These are the activations of a small neural network, seen along a few directions. Each row is one input.
In each table, some parts of the input vary, and every possible input appears once, in random order.
Descriptions start from the smaller parts, as in this example, which fits no table here: one of 6 places along a line, together with either a single point or one of 9 places around a ring or (one of 3 separate values, together with one of 8 places around a ring).
Shared parts are said once, and a part with two or three values counts as separate values.
In the rows, 128 means zero.

Other details of the inputs shift rows strongly along two fixed directions, in all tables alike. That doesn't count.
To show where, the next rows are all for the same input, with only those details redrawn:
[ 97 124 116 141 140  77 110 113 125 136  91 166 115 148]
[120 111 118 173 110 110  49 215  71 149 132  89 130 115]
[111 124 102 135 128 147 131 107 112 110 147 107 170 184]

Table:
R1: [124 144 136 107 149 161 135 101 136 103 157  89 159 138]
R2: [130 149 143 124 165 100 126 129 138 126 103 173 102 129]
R3: [135 125 116 125 111 140 162 101 133  96 160  91 164 129]
R4: [ 97 124 116 141 140  77 110 113 125 136  91 166 115 148]
R5: [109 128 155 137 107  87 140 105 142 159 101 168 114 123]
R6: [147 126 142 113 119 102 166 121 140 142 114 172  96 103]
R7: [163 133 141 158 144 139  74 240  87 151 145  96 108  92]
R8: [147 128  96 108 122 158 158 106 138 104 153  96 154 126]
R9: [163 149 155 121 132 171 179 114 144 130 166 101 145 133]
R10: [ 91 112 153 106 125 143 143 130 130 120  82 182  67 131]
R11: [136 140 153 155 124 130  68 196  98 144 140  73 125  61]
R12: [117 126 122 132 133  93 119 129 128 149  99 182 104 153]
R13: [119 107 159 152  84 182  89 234  73 138 124 101  86  80]
R14: [ 98 123 128 119 131  88 111 102 144 148  98 159 108 131]
R15: [137 124 109 113 149 103 143 138 123 124 105 187  98 132]
R16: [139 133 139 149 135 123  57 206 110 138 146  63 118  72]
R17: [131 126 121 107 111 172 139 112 133 137 160 116 151 170]
R18: [141 127 100 107 129 161 148 127 107  91 156 132 156 167]
R19: [ 99 116 174 131 104 132 167 127 129 124  85 175  74 121]
R20: [136 127 148 134 114  98 156 117 151 176 109 169  97 125]
R21: [143 113 152 151  82 122  84 215  76 140 148  92 128  66]
R22: [145 148 141  99 142 176 144 114 141 115 163 106 146 145]
R23: [122 149 175 129 137  93 144 105 149 138 105 156 111  99]
R24: [151 125 113 119 112 144 170 104 137 106 158  90 157 131]
R25: [157 130 114  98 118 182 171 120 127 119 161 122 143 131]
R26: [126 130 123 143 104 142 155  95 144 129 159  87 165 154]
R27: [129 147 113 132 164 148 138 112 134  88 154  92 163 155]
R28: [141 125 103 127 132 169 153 126 119 134 154 125 152 188]
R29: [150 153 125 119 146 165 154 102 154 118 155  81 152 124]
R30: [125 130 153 134 104  93 144 112 148 166 107 170 104 126]
R31: [121 134 137 122 115 108 133 111 150 165 102 176 100 123]
R32: [124 132 115 131 128  92 132 101 162 162  97 150 103 118]
R33: [133 117 127 145  99 125  69 204  81 132 140  86 127  61]
R34: [130  85 131 162 149 113 105 117 129 114  68 186 108 146]
R35: [115 131 118 127 111 162 140  95 131 128 152  99 166 151]
R36: [152  88 149 157 109 182 150  96 134 105 132 115 163 155]
R37: [129 110 109 155 118 111  56 220  62 115 138  92 132  94]
R38: [118 151 159 118 148 107 132 109 150 138 100 161 107  93]
R39: [124 150 156 138 146  79 142  97 164 132 106 136 108  96]
R40: [154 119 132 136  90 142  77 220  83 145 148 102 114  67]
R41: [105 128 149 143 112  78 135  97 144 153 100 153 115 121]
R42: [120 125 100 142 146  78 122 117 142 144  92 157 107 150]
R43: [143 140 142 160 127 127  69 199 112 143 144  65 122  59]
R44: [122 132 105 132 114 157 142  96 145 127 155  93 162 149]
R45: [136 129 147 115 110  96 153 117 137 133 112 172 104 105]
R46: [128 126 129 120 108 145 161  98 119  96 158  99 168 131]
R47: [142 124 116 107 121 178 152 117 137 148 161 116 144 169]
R48: [152 151 160 121 122 165 167 107 141 121 165 100 153 135]
R49: [101 123 136 113 126  98 116 111 142 154  99 172 107 132]
R50: [119 131 125 120 106 172 145 103 129 134 153 113 165 153]
R51: [152 124 110  87 126 177 160 124 126 115 163 122 139 146]
R52: [109 145 138 131 171  85 118 115 133 114  97 156 113 123]
R53: [115 124 110 127 123 158 136 116 110 116 150 122 169 186]
R54: [135 125  99 116 124 156 138 104 145 134 154  90 153 165]
R55: [142 129 120 138 105 145 161  99 147 140 157  85 159 155]
R56: [118 125  89 142 132 143 132 109 126 109 150 100 167 182]
R57: [116 148 168 134 142  82 140  96 150 132 103 143 111  97]
R58: [132 147 134 111 168  94 128 107 168 135 103 139  96 108]
R59: [131 131 132 123 125 114 146 116 153 175 103 177  94 122]
R60: [116 130 132 106 124 104 136 110 133 125 101 178 110  97]
R61: [143 122  91  97 130 153 146 111 136 100 155  95 150 141]
R62: [141 123  79 118 141 144 148 121 120  85 149 105 159 161]
R63: [142 146 150 104 164 116 138 124 158 149 110 164  86 111]
R64: [126 123  81 123 140 139 139 116 117  75 152 107 166 159]
R65: [138 132 158 138 126 137  58 215  94 146 145  83 119  74]
R66: [135  92 147 152 132 127 117 101 148 129  71 182 105 115]
R67: [119 124 102 120 122 152 130 101 143 123 157  92 159 163]
R68: [136 154 157 117 144 113 135 116 155 145 107 162  97  96]
R69: [128 146 132 120 155 163 141 119 119  95 153 112 165 159]
R70: [128 126 126  91 129 106 130 120 137 127 110 178  97 116]
R71: [153  73 145 172 110 157  43 207  93 139 115 102 116  96]
R72: [154 149 141 129 135 150 166 100 152 119 159  75 154 129]
R73: [ 92 113 139 129 135 133 140 146 109 109  77 189  75 149]
R74: [131 128  98 114 121 154 149 102 135  94 156  97 161 125]
R75: [126 122 116  90 120 166 141 113 118  98 158 118 158 143]
R76: [152 135 125 165 147 117  66 220  98 135 137  73 119  91]
R77: [106 122 120 100 138  88 121 104 135 114 102 162 109 110]
R78: [159 153 139 110 144 187 166 116 145 129 162 107 142 128]
R79: [112 124 115 115 143  90 125 126 115 109  99 184 115 130]
R80: [113 122 107 106 140  82 121 109 148 112 105 154 106 108]
- The inputs of R9 and R78 match in every part but one. If R41 is changed in the same way as R9 into R78, which row does it become? => R35
- What do these inputs look like to the network? => one of 4 places along a line, together with either one of 2 separate values or (one of 3 separate values, together with one of 6 places along a line)
- Start at R45 and move only the place on the line of 4, one step at a time. The first step leads to R40. Which rows follow, in order? => R70, R18
- Change only the choice among 3 separate values in R31. List by row number the other rows that result. => R40, R68
- Change only the place on the line of 6 in R27. List by row number the other rows that result. => R2, R7, R52, R69, R76
- Change only the place on the line of 4 in R69. List by row number the other rows that result. => R23, R38, R65
- Change only the choice among 2 separate values in R13. List by row number the other rows that result. => R66

Table:
R81: [128 146 108  93 138 127 198  31 182 129 143 145 152 176]
R82: [149 154 193 106 128 105 129 171 145 165 104 163  53  29]
R83: [123 117 155 136 104  78 115 150 134 153  85 165  76  69]
R84: [125 127 125  97 113 149 208  34 168 117 131 166 149 174]
R85: [151 137 157 133 171 108  98 183 137 165  84 180  54  96]
R86: [122 135 108  97 122 141 202  34 174 131 136 158 149 182]
R87: [117 131 114 133 151  55  87 162 118 134  88 167  86  96]
R88: [163 136 118 142 103 172 116 175 103 133 198  31 174 113]
R89: [137 107 138 164  92 198 101 177  80 125 172  62 171 149]
R90: [141 121  87 130 116 175  94 183  82 114 187  57 174 157]
R91: [109 117 100  90 138 149 190  47 141  86 120 180 150 197]
R92: [143 131 137 156 126 180  93 166  99 104 178  31 180 116]
R93: [133 109 146 162  97 199 105 174  84 108 169  54 166 133]
R94: [105 120 142 161 127  75  87 149 127 171  77 168  87 118]
R95: [108 112 107 133 130  69  87 164 110 152  82 182  82 116]
R96: [163 134 127 135 105 177 110 171 106 117 195  23 174  90]
R97: [108 144 120 114 156 133 179  31 172 116 126 146 159 201]
R98: [112 151 127 117 164 132 186  31 171 100 126 142 161 184]
R99: [107 105 130 132 127  78  95 166 106 123  76 179  78  91]
R100: [116 127 122 129 154  59  81 160 121 118  85 162  86  73]
- What do these inputs look like to the network? => either one of 2 separate values or (one of 3 separate values, together with one of 6 places along a line)
- Change only the choice among 3 separate values in R98. List by row number the other rows that result. => R87, R88
